Each row below is a small network's average activation on inputs in which a field has the value named, seen along a few directions.
Related values have similar rows: they may be neighbours, one step apart, or belong to one group.
In the rows, zero is written as 128.

Other fields vary at random and push rows far along one fixed direction, the same in every table; ignore that.

DUV, 16 values:
zodog: [ 72  85 131  87  83 209 141 155 146 107 141 242  94  78]
zifu: [159 144 153 134 163  79 121 122 139 119 137  80 149 145]
fas: [158 141 111 131 133 103 122 119 105 138 124  59 139 170]
vef: [155 137 129 145 135  77  91 106 123 152 131  66 123 177]
bidi: [120 169 124 155 143 116  83 115  99 140 112  95 138 134]
gid: [119 134 120 138 147 138 159 128 150 118 146 144 123  99]
loguf: [114 111 120 111 133 146 167 134 131 128 118 132 134 120]
nuf: [126 142 128 135 122 110  96 133 132 134 130 117 114 157]
dezu: [144 106 123  97  95 129 140 130 143 126 122 128 131 137]
soped: [110 127 105 133 123 131 112 124 106 132 113 143 106 119]
sizop: [106  83 132  86 101 154 172 137 146 105 125 179 135 101]
bodom: [126 134 136 150 134 158 109 131 111 135 114 140 134 104]
lat: [121 134 137 118 145 133 166 133 129 119 132 145 130 111]
gifo: [118 116  95 126 117 125 131 132 118 151 123 139 128 132]
dod: [151 139 142 146 152 117 135 116 152 104 139 133 141 128]
pilus: [149 148 162 156 121 124 103 133 117 139 141 106 129 136]
A value of DUV combines one of 2 hidden first parts with one of 8 second parts; all combinations occur once.
Changing only the second part turns zodog into nuf. bidi has the same second part as zodog; what does that change turn bidi into? -> soped
Changing only the second part turns gifo into gid. vef has the same second part as gifo; what does that change turn vef into? -> dod
Changing only the second part turns bodom into lat. pilus has the same second part as bodom; what does that change turn pilus into? -> zifu

SAFO, 8 values:
dad: [101  91 113 101  87 169 128 138 137 130 129 199 100 105]
fatuz: [147 124 113 125 131 110 143 118 121 136 121  92 137 146]
nak: [ 97  81 148  88  98 205 178 145 165  91 135 241 119  57]
kolaf: [141 137 130 126 124  95 105 126 114 143 122  73 135 169]
burum: [107 141 123 142 132 156 120 138 110 135 123 145 125 108]
pifu: [151 176 132 179 153  82  65 111  98 146 124  59 130 168]
dele: [136 122 120 120 143 110 150 125 139 124 127 121 141 130]
semu: [145 151 145 144 157  97 135 123 139 120 144  93 136 141]
The values of SAFO form a line.
What is the length, in steps, of the shortest route from nak to dad? -> 5
Name the neighbours of fatuz, in listed order. -> kolaf, dele

MUN, 16 values:
zis: [124 144 129 137 159 117 141 130 135 120 134  99 144 134]
dezo: [138 129 133 121 131 101 132 118 145 123 139 119 123 146]
pegi: [114 135 123 138 139 130 110 125 101 131 125 128 118 119]
tasat: [169 152 164 150 147 103 110 116 133 118 126  74 152 143]
pimop: [136 122 145 133 136 149 159 133 126 122 131 137 145  98]
ritol: [107 129 115 136 135 147 124 131 130 127 122 180 119  96]
naze: [103 114 124 129 103 171 119 132 140 111 141 191 100 103]
tup: [134 157 123 150 138 103 103 118 100 148 113  69 143 152]
bik: [124 124 103 112 118 138 142 128 112 136 123 128 134 127]
nali: [116 101 101 107 119 143 166 123 134 124 118 162 118 124]
guzos: [141 112 120 115 118 112 125 125 138 135 135 120 129 142]
vata: [164 172 143 162 140  75  68 129 100 152 127  31 143 191]
rato: [ 88  91 136  99  92 189 135 143 138 128 130 217  99  90]
vovuf: [119 114 144 107 120 139 153 140 152 103 139 173 126 110]
med: [158 161 122 151 161  78 129 121 128 140 129  62 132 155]
zod: [113  91 122 100  93 152 133 135 137 129 115 157 121 118]
A value of MUN combines one of 2 hidden first parts with one of 8 second parts; all combinations occur once.
Changing only the second part turns zod into tasat. bik has the same second part as zod; what does that change turn bik into? -> pimop
Changing only the second part turns tup into nali. vata has the same second part as tup; what does that change turn vata into? -> guzos
Changing only the second part turns zis into ritol. vovuf has the same second part as zis; what does that change turn vovuf into? -> naze

TOL, 18 values:
mokan: [157 151 155 160 139 103 103 118 122 130 139  93 129 145]
kemo: [106  89 105 105  96 168 130 126 125 123 114 195 111 104]
muki: [129 140 143 134 131 148 133 135 138 118 120 144 134 112]
luz: [158 148 124 143 153  81 129 127 132 138 139  70 144 163]
tamud: [114 135 112 135 124 146 121 131 106 140 127 129 110 128]
bur: [115 136 115 133 121 138 119 129 118 137 121 149 117 112]
buzas: [114 108 120 112 126 145 174 125 145 107 132 160 131 115]
zadot: [117 127 146 134 129 142 120 134 134 123 135 151 116 121]
bupag: [127 101 115  97 112 139 145 132 140 127 132 148 120 124]
talir: [108 112 124  95 109 141 131 136 117 127 117 139 117 129]
gada: [108  85 120  84 103 155 164 124 156 112 123 187 117 105]
penu: [149 146 144 139 158 101 135 122 129 121 128  91 146 129]
pef: [113 136 132 130 125 142 112 132 131 126 136 156 125 119]
pozeg: [161 151 128 143 133  77  99 117 119 144 129  48 140 178]
vemal: [161 194 133 199 172  49  51 116  99 152 130  11 144 188]
ras: [119 110 130 112 134 137 169 137 140 115 129 162 125 102]
somu: [137 144 143 140 142 123 129 132 121 126 138 107 154 124]
niso: [111  92 114 110  97 167 142 134 131 139 115 164 126 108]
The values of TOL form a ring.
A walk along TOL starts at tamud and steps to its neighbour kemo. Put bur, bupag, gada, pozeg in the order it reaches them. -> pozeg, bupag, gada, bur
What is the length, in steps, of the shortest route from penu to pef? -> 5
Name the neighbours of buzas, in listed order. -> luz, ras
Name the neighbours of muki, in listed order. -> mokan, somu

RADIZ, 21 values:
nivor: [ 89  39  97  68  63 215 160 144 131 129 102 237  68  89]
foz: [180 187 137 167 188  63 119 102  83 129 106  10 164 160]
pusop: [121 110 115 133 148 102 138  94 162 107 136 140 112 131]
zal: [117 134 125 106 138 137 163 135 137 109 150 131 130 147]
pil: [ 90  67  86  73  59 198 138 144 143 139 100 236 116 104]
velap: [ 95  81 150  67  93 188 181 153 163  94 145 208 113  91]
bub: [156 165 118 162 129  52  74 121  80 157 117  24 137 196]
pup: [139 139 108 125 112  97  83 100  88 154 129  57 134 170]
fibom: [180 157 183 148 155  59  80 118 131 119 124  44 178 175]
tirik: [167 141 106 134 154  77 128 118 155 136 145 124 123 139]
bubuz: [192 151 180 173 148  64 102 121 136 154 157  23 168 183]
runez: [128 151 123 157 121 170  84 140 121 125 143 147 118  99]
zuv: [111 134 146 158 127 163 114 123 103 140 136 175  96  99]
kez: [181 166 127 173 189  57 114 124  93 163 125  14 185 153]
lelid: [130  97 160  89  76 179 170 133 167  91 128 197 109  78]
zek: [ 91  85  93  93 114 154 187 134 163  96 147 222 100  92]
fum: [160 175 121 174 168  95 136 112 127 149 112  16 169 158]
dimi: [125 170 143 178 157 114  61 117 106 124 113 110 140 142]
mub: [ 63 109 117 116  91 203 139 154 135 121 129 242 100  75]
lasod: [ 41  98 129  60 103 176 153 169 147 123 125 218  77  74]
gad: [134 134 124 133 156 124 165 133 119 128 119 112 150 133]
The values of RADIZ form a tree with 7 forks.
Name the neighbours of zek, in listed order. -> pusop, zal, tirik
Name the neighbours of pil, in listed order. -> bub
Name the neighbours of fibom, in listed order. -> velap
